These are the activations of a small neural network, seen along a few directions. Each row is one input.
Each table varies a few parts of the input and shows all the possible inputs, shuffled.
A made-up example of a description, with smaller parts first: one of 4 places along a line, together with either a single point or one of 9 places around a ring or (one of 3 separate values, together with one of 5 places around a ring).
Shared parts are said once, and a part with two or three values counts as separate values.
In the rows, zero is written as 128.

Other details of the inputs vary at random and push rows far along two fixed directions, the same in every table; ignore that.

Table:
R1: [155 149 119 130 107 147 139 140 121  93 125]
R2: [148 140 124 106  99 147 118 132 119  95 116]
R3: [150 144 125 132 113 157 136 147 120  93 125]
R4: [108 164 135 112 109 126 103 159  74 120 100]
R5: [130 214  82 154 180 180 112 134 236 182  19]
R6: [139 153 143 141 126 132 133 137 121  80 119]
R7: [127 151 133 152 123 134 126 149 120  82 123]
R8: [146 149 137 102  99 131 119 133 126  94 117]
R9: [ 93 156 104 148 203 139 101  76 230 244  58]
R10: [117 141 128 122 110 138 109 149 119  89 115]
R11: [127  96 137 135 147  97 152 103 129 156 171]
R12: [125  74 128 113 131 125 130 107 120 163 161]
R13: [141  91 123 135 132 103 153 108 131 163 172]
R14: [120  88 142 111 138  98 130  96 125 156 161]
R15: [113  71 127 117 134 110 131 118 122 160 153]
R16: [153 157 132 126 107 131 141 141 129  91 126]
R17: [146 141 122 128 114 152 140 156 123  92 123]
R18: [134  83 128 111 123 104 131 101 127 163 162]
R19: [102  81 136 132 142 102 120 109 120 152 157]
R20: [131 144 148 117 119 132 111 130 119  83 110]
R21: [126 154 142 151 121 135 131 141 118  83 120]
R22: [ 98 109 129 141 145  92 141 132  79 189 155]
R23: [120  71 126 109 133 120 134 115 123 162 158]
R24: [124 150 124 146 117 138 131 157 121  86 125]
Description of these inputs: one of 2 separate values, together with either a single point or one of 11 places around a ring.
Q: Changing only the choice among 2 separate values turns R1 into R2. The same change can be made to R22. Which row results?
A: R4

Table:
R25: [141  98 140 140 188 118 139  43 187 190 130]
R26: [ 88  59 170 119 122  58 133 138  35 102 214]
R27: [ 89  98 100 167 186 138 120 113 146 223 133]
R28: [149 163 138 124  76 140 120 158 127   7 121]
R29: [119 135 110 128 159 100 147  79 161 231 141]
R30: [ 96  32 158 137 120 119 167 151  33 107 216]
R31: [123 114  96 141 157 101 148 109 166 233 132]
R32: [128  39 166 125  90  67 151 116  92  86 226]
R33: [156 180  93 153 142 199 111 137 204 104  75]
R34: [163 199 140 101  84 125 126 178  87  40 117]
R35: [165 211  81 144 132 193 121 157 167 141  69]
R36: [118 123  97 135 156  95 145 101 166 231 137]
R37: [159 205  96 134 140 203 146 161 172 139  61]
R38: [156 149 129 130  82 156 131 172 124   8 118]
R39: [ 88 116 144 148 188 103 114  83 146 220 118]
R40: [123 124 112 134 152  88 140 102 169 236 134]
R41: [ 70 124 126 145 179  99 118  83 148 218 126]
R42: [100  33 146 142 112  94 151 150  29 105 210]
R43: [ 68 112 114 152 176  95 116 105 153 219 122]
R44: [112  57 187 129 126  81 143  99  20 104 200]
R45: [142 200 121 125 153 148 103 128 211  97  66]
R46: [165 130 140  43  46 180  72 150 115   7  95]
R47: [151 174 108 143 149 209 136 141 209 102  67]
R48: [150 175 151 117  79 144 122 136 121   8 126]
R49: [174 165 127  33  33 174  87 171  69  45  86]
R50: [176 198 157 111  77 141 128 157  81  46 111]
R51: [ 74 113 128 152 172  88 112 106 157 223 119]
R52: [101 181 116  68 116 185  40 145 144 131  15]
R53: [101 199 103 153 151 165 100 166 159 125  40]
R54: [163 207  83 138 133 178 131 160 169 137  54]
R55: [143  42 181 121 106  82 153  93  82  85 225]
R56: [129  76  97 153 176 132 147  92 200 194 137]
R57: [154 153 137 130  76 145 123 167 125   8 117]
R58: [139  52 131 121  89  83 177 149  46 118 222]
R59: [161  69 171 112 106  82 171  96  33 117 214]
R60: [ 73 103 113 158 178 101 119 114 153 220 117]
Q: Changing only one part turns R35 into R27. The same change can be made to R59. Which row results?
A: R44
Q: What do these inputs look like to the network?
A: one of 3 separate values, together with either a single point or one of 11 places along a line
Q: Which other rows agree with R28 in the choice among 3 separate values? List them by row number.
A: R25, R32, R33, R38, R45, R46, R47, R48, R55, R56, R57
Q: Change only the choice among 3 separate values in R60. List by row number the other rows that result.
A: R31, R57

Table:
R61: [113 115 134 129 127 126 121 124 104 135 136]
R62: [138 113 129 116 116 116 130 120 124 133 141]
R63: [125 116 141 140 133 109 136 114 134 113 144]
R64: [137 103 129 121 124 137 131 114 129 123 145]
R65: [144 202 126 113  86 177 101 175 127  33  70]
R66: [114 178  98 130 175 138 102 107 200 215  57]
R67: [144 112 135 110 123 124 134 112 126 129 143]
R68: [113 112 125 127 123 121 119 130 112 133 138]
R69: [131 104 123 126 117 128 127 123 128 127 143]
R70: [144 116 130 134 129 128 147 118 131 122 153]
R71: [116 117 136 135 136 124 133 133 101 136 134]
R72: [120 128 136 142 132 118 137 127 106 135 143]
R73: [135 106 125 132 125 125 139 132 126 128 142]
R74: [139 117 125 140 122 119 143 126 130 126 151]
R75: [120 124 140 118 126 114 124 122 101 141 133]
R76: [117 114 127 133 132 118 132 140 109 134 137]
R77: [135 203 145 121 100 163  91 168 124  28  66]
R78: [121 125 127 141 129 113 136 133 114 133 146]
R79: [134 163  97 141 185 163 123 103 220 200  64]
R80: [126 120 128 133 126 118 143 131 127 128 150]
R81: [126 116 133 108 119 114 128 126 121 134 139]
R82: [122 109 128 125 129 124 139 138 122 129 140]
Q: What do these inputs look like to the network?
A: either one of 2 separate values or (one of 4 places along a line, together with one of 5 places along a line)
Q: List by row number the other inputs of the same sort as R77.
A: R63
